A small network was trained on invented records. Each row is its activation on one of them, seen along a few directions.
After each row come some of the record's fields: L, W, M, V.
A field that a record lacks is left out.
Other fields move the rows too, some of them a lot.
Strong random noise was added to every row along 8 fixed directions; ignore it. To show where, here is one row again and again, with new noise each time:
-127 -152 166 -65 -467 -143 -156 39 -340 -112 -455 -28 -407 424 -107 -247 280 -43 367 175 622
-75 222 -186 -29 -200 -27 427 -147 29 285 -166 -50 54 5 -167 61 74 -238 535 457 -175
39 -367 -44 259 76 -167 -130 122 21 -250 21 -185 41 -71 47 -13 -78 -15 -290 -245 468
329 -10 -423 157 -446 80 -23 158 53 229 15 -122 -154 725 -104 -12 76 329 49 -25 -192
191 -241 -148 157 8 6 -60 54 34 173 333 9 91 128 104 251 -235 354 -85 -84 -305
-423 -363 376 -237 -23 -403 -169 -113 -341 -295 144 94 53 -26 -183 73 -18 -57 256 -35 579
-79 234 -254 -210 -11 -278 738 -520 -175 267 177 38 397 194 -357 307 -465 -15 261 67 -405
77 -188 245 330 140 70 8 -106 -94 77 -352 -170 -61 -539 328 118 -178 -193 136 174 331
17 -115 -143 -121 -153 -223 227 -90 -155 115 422 356 -82 378 69 29 -138 421 15 23 -535
-110 -76 86 -35 -317 -9 -125 73 -91 116 -124 -11 -173 140 -63 1 254 -47 531 344 172

170 -14 -601 169 153 107 432 518 566 -139 -232 -350 -29 -305 -137 -109 206 -116 -426 99 -158
L=l6, W=w5, M=m2, V=v1
23 36 154 -349 -520 20 -125 145 -174 23 180 250 -426 549 -36 -115 214 460 309 1 -242
L=l6, W=w6, M=m2, V=v1
392 119 218 241 -179 571 -623 304 329 351 393 -139 -66 -226 408 146 414 83 451 46 -344
L=l7, W=w3, V=v2
-204 0 517 62 -328 -20 -229 -118 -465 44 -541 58 -429 -66 236 -160 205 -305 717 381 589
L=l4, W=w1, M=m3, V=v2
85 -70 -277 311 -182 -28 -675 204 146 -184 350 -415 377 534 -344 35 112 -98 -65 -700 679
L=l7, W=w1, M=m2
-104 -129 -41 -33 71 32 -224 216 404 -135 140 -302 115 -172 -216 181 198 -181 -69 154 256
L=l2, W=w4, M=m1, V=v2
257 100 -50 -112 -2 110 483 -203 -364 255 -334 200 -217 190 135 8 -458 466 -193 -31 -570
L=l6, W=w5, M=m3, V=v1
-486 -93 -267 -436 -1 -414 619 48 -217 -45 5 588 -36 403 -333 -351 -94 68 -5 201 -477
L=l4, W=w6, M=m3, V=v1
117 -33 61 -110 -49 41 65 -32 -182 -99 -569 -112 -264 235 -90 -124 -117 103 -279 -201 267
L=l3, W=w3, M=m2, V=v1
69 24 100 32 300 152 215 -342 -28 245 -178 -86 134 -390 154 412 -419 -57 -121 236 -176
L=l2, W=w6, M=m1, V=v2
241 83 -489 205 -83 -52 314 76 284 -1 -25 -307 49 79 -142 -74 7 -26 -173 -203 -25
L=l7, W=w7, V=v1
-61 -21 249 166 -57 -127 26 -275 -237 -32 -409 92 -365 -217 318 -119 61 -157 120 391 379
L=l1, W=w7, M=m1, V=v2
-73 -342 93 230 312 337 -452 332 118 269 -358 9 -92 -521 289 261 79 15 139 658 -101
L=l1, W=w5, M=m1, V=v2
-160 -59 81 -112 -199 -51 15 42 -269 57 -193 403 -346 344 67 -344 62 145 159 101 -137
L=l7, W=w6, M=m2, V=v1
-368 -9 165 -365 109 -372 179 -307 -348 -135 119 531 -81 164 -6 -151 -29 87 -77 191 -167
L=l1, W=w2, M=m1, V=v2
-54 76 -379 -49 -74 -119 349 204 25 -101 -42 223 -60 216 -92 -339 29 58 -198 -102 -254
L=l3, W=w1, M=m3, V=v1
-50 -305 -195 49 -43 -40 -358 242 -202 -97 -142 -247 259 568 -443 54 -271 159 -203 -547 506
L=l7, W=w1, M=m3, V=v1
62 64 68 74 73 -30 136 -78 157 -204 -99 52 -287 -282 361 -218 250 -198 -347 179 62
L=l2, W=w3, M=m1, V=v2
-299 -243 -94 -89 -47 -347 159 -5 -225 -49 -35 175 17 214 -178 -3 -154 48 97 159 52
L=l4, W=w7, M=m3, V=v2
-6 -88 -314 113 202 -212 310 12 -58 -4 -88 48 54 -19 23 -45 -252 -3 -126 -86 -192
L=l4, W=w5, M=m2, V=v1
-125 -90 -273 -40 36 -198 151 57 -98 -200 -40 -89 250 312 -350 -45 -184 -50 -260 -181 258
L=l5, W=w1, M=m3, V=v2
27 58 -21 252 -161 -291 215 -125 84 -198 -103 -242 -167 -253 109 -112 49 -342 194 -214 517
L=l4, W=w7, M=m1, V=v1
23 -406 481 -32 230 303 -452 256 -133 128 -109 33 -100 -485 243 268 -214 356 51 88 -37
L=l6, W=w2, M=m3, V=v1
225 185 -277 311 -82 -52 163 29 64 -168 -75 -1 -130 210 150 -490 106 -189 -361 -449 144
L=l7, W=w6, M=m2, V=v1
186 337 -238 433 -144 -77 182 -117 77 -99 -13 140 -216 21 391 -447 184 -257 -107 -71 -24
L=l1, W=w1, M=m1, V=v2
54 34 -95 -5 301 159 54 -64 90 381 94 -42 400 -156 -56 357 -370 -14 168 59 -485
L=l4, W=w3, M=m2, V=v1
424 437 67 353 -546 -44 -138 -397 145 87 563 -168 -268 104 391 114 273 -29 436 -173 86
L=l2, W=w7, M=m1, V=v2
502 736 -153 372 -356 -46 551 -610 39 -61 -204 -297 -275 120 327 -253 112 -416 -106 -251 235
L=l2, W=w6, M=m1, V=v2
281 304 279 230 -5 73 157 -380 -208 180 94 -27 -27 -339 403 61 -165 -85 361 -256 -93
L=l7, W=w5, M=m3, V=v1
127 -79 164 39 -148 160 -119 -73 -490 361 -525 47 -323 305 137 112 -218 279 421 272 -99
L=l4, W=w5, M=m3, V=v2
22 32 496 -290 -249 57 -560 -287 -416 232 455 121 100 513 -89 324 -75 302 550 -298 14
L=l4, W=w3, M=m3, V=v1
-219 -14 117 -456 89 324 -223 121 48 267 -296 -344 440 13 -722 593 -94 -36 448 378 44
L=l6, W=w3, M=m2, V=v1
-494 -446 -489 -89 465 -561 368 291 202 -578 148 -64 526 -165 -557 -188 -146 -231 -689 -291 364
L=l7, W=w7, M=m3, V=v2
159 -77 217 -86 -130 129 -335 255 23 -214 301 51 -170 194 116 -185 282 260 -132 -331 16
L=l6, W=w3, M=m3, V=v2
103 209 -193 -20 -193 -74 488 8 -229 -22 -206 508 -429 401 251 -609 14 229 -281 -40 -453
L=l3, W=w6, M=m3, V=v2
18 -637 -145 63 -56 -63 -410 449 17 14 -80 -266 -67 250 -263 349 -257 424 -85 -230 270
L=l4, W=w7, M=m1, V=v1
-359 -214 -174 -31 21 -166 -98 254 137 -67 1 386 -191 7 61 -288 405 -21 -132 536 -149
L=l1, W=w2, M=m1, V=v2
21 40 14 257 48 -150 87 -194 -139 -69 66 350 -207 -113 474 -240 -49 -43 -208 -8 -90
L=l1, W=w1, M=m1, V=v2
67 -237 -6 177 -259 -162 17 -30 -381 -16 -425 152 -457 398 211 -244 -85 208 -108 88 202
L=l4, W=w7, M=m3, V=v2
17 371 -230 -63 77 -246 760 -189 24 -223 -89 -158 138 -252 -220 -155 -91 -313 -44 -235 25
L=l6, W=w5, M=m3, V=v1
-171 -348 250 -34 61 -155 -561 -99 -220 -268 168 100 -49 213 57 79 82 171 -266 -54 456
L=l1, W=w5, M=m1, V=v2

Here are new rows. What are their fields?
-212 -404 -7 -279 531 120 -103 337 200 39 410 167 403 -384 -185 476 -328 343 -297 125 -570
L=l6, W=w6, M=m2, V=v1
-66 -58 337 352 401 -197 64 -419 -222 -169 -4 55 128 -688 450 95 -419 -310 -185 -141 348
L=l1, W=w1, M=m1, V=v2
-151 -426 -143 -166 169 267 -263 564 140 185 -378 -221 188 94 -387 241 16 65 -18 374 -1
L=l4, W=w3, M=m3, V=v2
150 117 585 4 -65 224 -317 -512 -500 268 -427 -34 -140 42 208 273 -264 8 330 149 256
L=l1, W=w3, M=m1, V=v2
31 259 -54 367 14 223 -109 -78 183 257 -266 -274 176 -369 61 178 60 -493 454 307 222
L=l1, W=w1, M=m1, V=v2
-319 -73 -217 -269 -120 -105 -250 444 418 -321 254 -225 235 148 -620 -32 478 -143 18 67 305
L=l6, W=w2, M=m2, V=v1
-313 -107 309 -188 448 -145 -108 -334 -224 -102 -66 -21 448 -276 -260 303 -373 -237 -80 -70 365
L=l1, W=w3, M=m1, V=v2
2 -247 43 165 208 141 -292 276 252 -69 80 -315 247 -496 -85 241 -43 -35 -9 -108 319
L=l6, W=w7, M=m3, V=v1
276 288 -43 -157 -7 288 148 -69 240 265 234 -259 208 -66 -147 377 -99 111 166 -34 -430
L=l6, W=w3, M=m2, V=v1
-33 -100 66 75 77 178 -51 61 -114 331 -132 154 30 -48 117 92 -162 47 231 170 -252
L=l4, W=w6, M=m3, V=v1
107 86 141 -177 -402 -115 -13 -370 -438 51 -296 -76 -386 578 -54 150 -67 252 164 32 267
L=l2, W=w5, M=m1, V=v2
263 69 -174 402 -106 -66 -147 -120 57 -27 27 -151 -118 90 189 -72 5 4 -137 -165 233
L=l1, W=w7, M=m1, V=v2
-52 -248 -47 282 -36 59 -255 311 202 146 146 133 -171 -218 338 1 251 43 219 456 -218
L=l4, W=w7, M=m3, V=v2
-127 -198 161 247 210 -110 -311 104 209 -67 439 280 -71 -482 452 -54 200 -14 -108 187 -96
L=l1, W=w2, M=m1, V=v2
-185 -101 12 -276 182 -53 45 133 37 -254 -234 -149 186 -83 -385 39 -22 -114 -240 6 262
L=l6, W=w3, M=m2, V=v1
97 -249 -165 86 44 341 -198 238 117 422 -221 -38 -63 3 114 417 -174 322 15 482 -409
L=l2, W=w1, M=m1, V=v2
102 -46 -24 108 242 251 -135 395 482 -120 71 -131 35 -551 143 -6 277 -132 -225 158 -116
L=l6, W=w3, M=m2, V=v1
74 -234 101 0 182 61 -223 305 137 -330 203 5 -6 -101 110 -142 148 135 -494 -227 59
L=l6, W=w3, M=m3, V=v2
-63 189 56 145 61 -111 56 -260 -15 33 184 -162 351 -279 -91 110 -136 -297 393 -174 238
L=l7, W=w7, M=m3, V=v2
256 96 168 92 -158 314 -255 147 166 -126 -361 -475 -155 -96 -20 -36 287 -190 10 -121 544
L=l6, W=w3, M=m2, V=v1
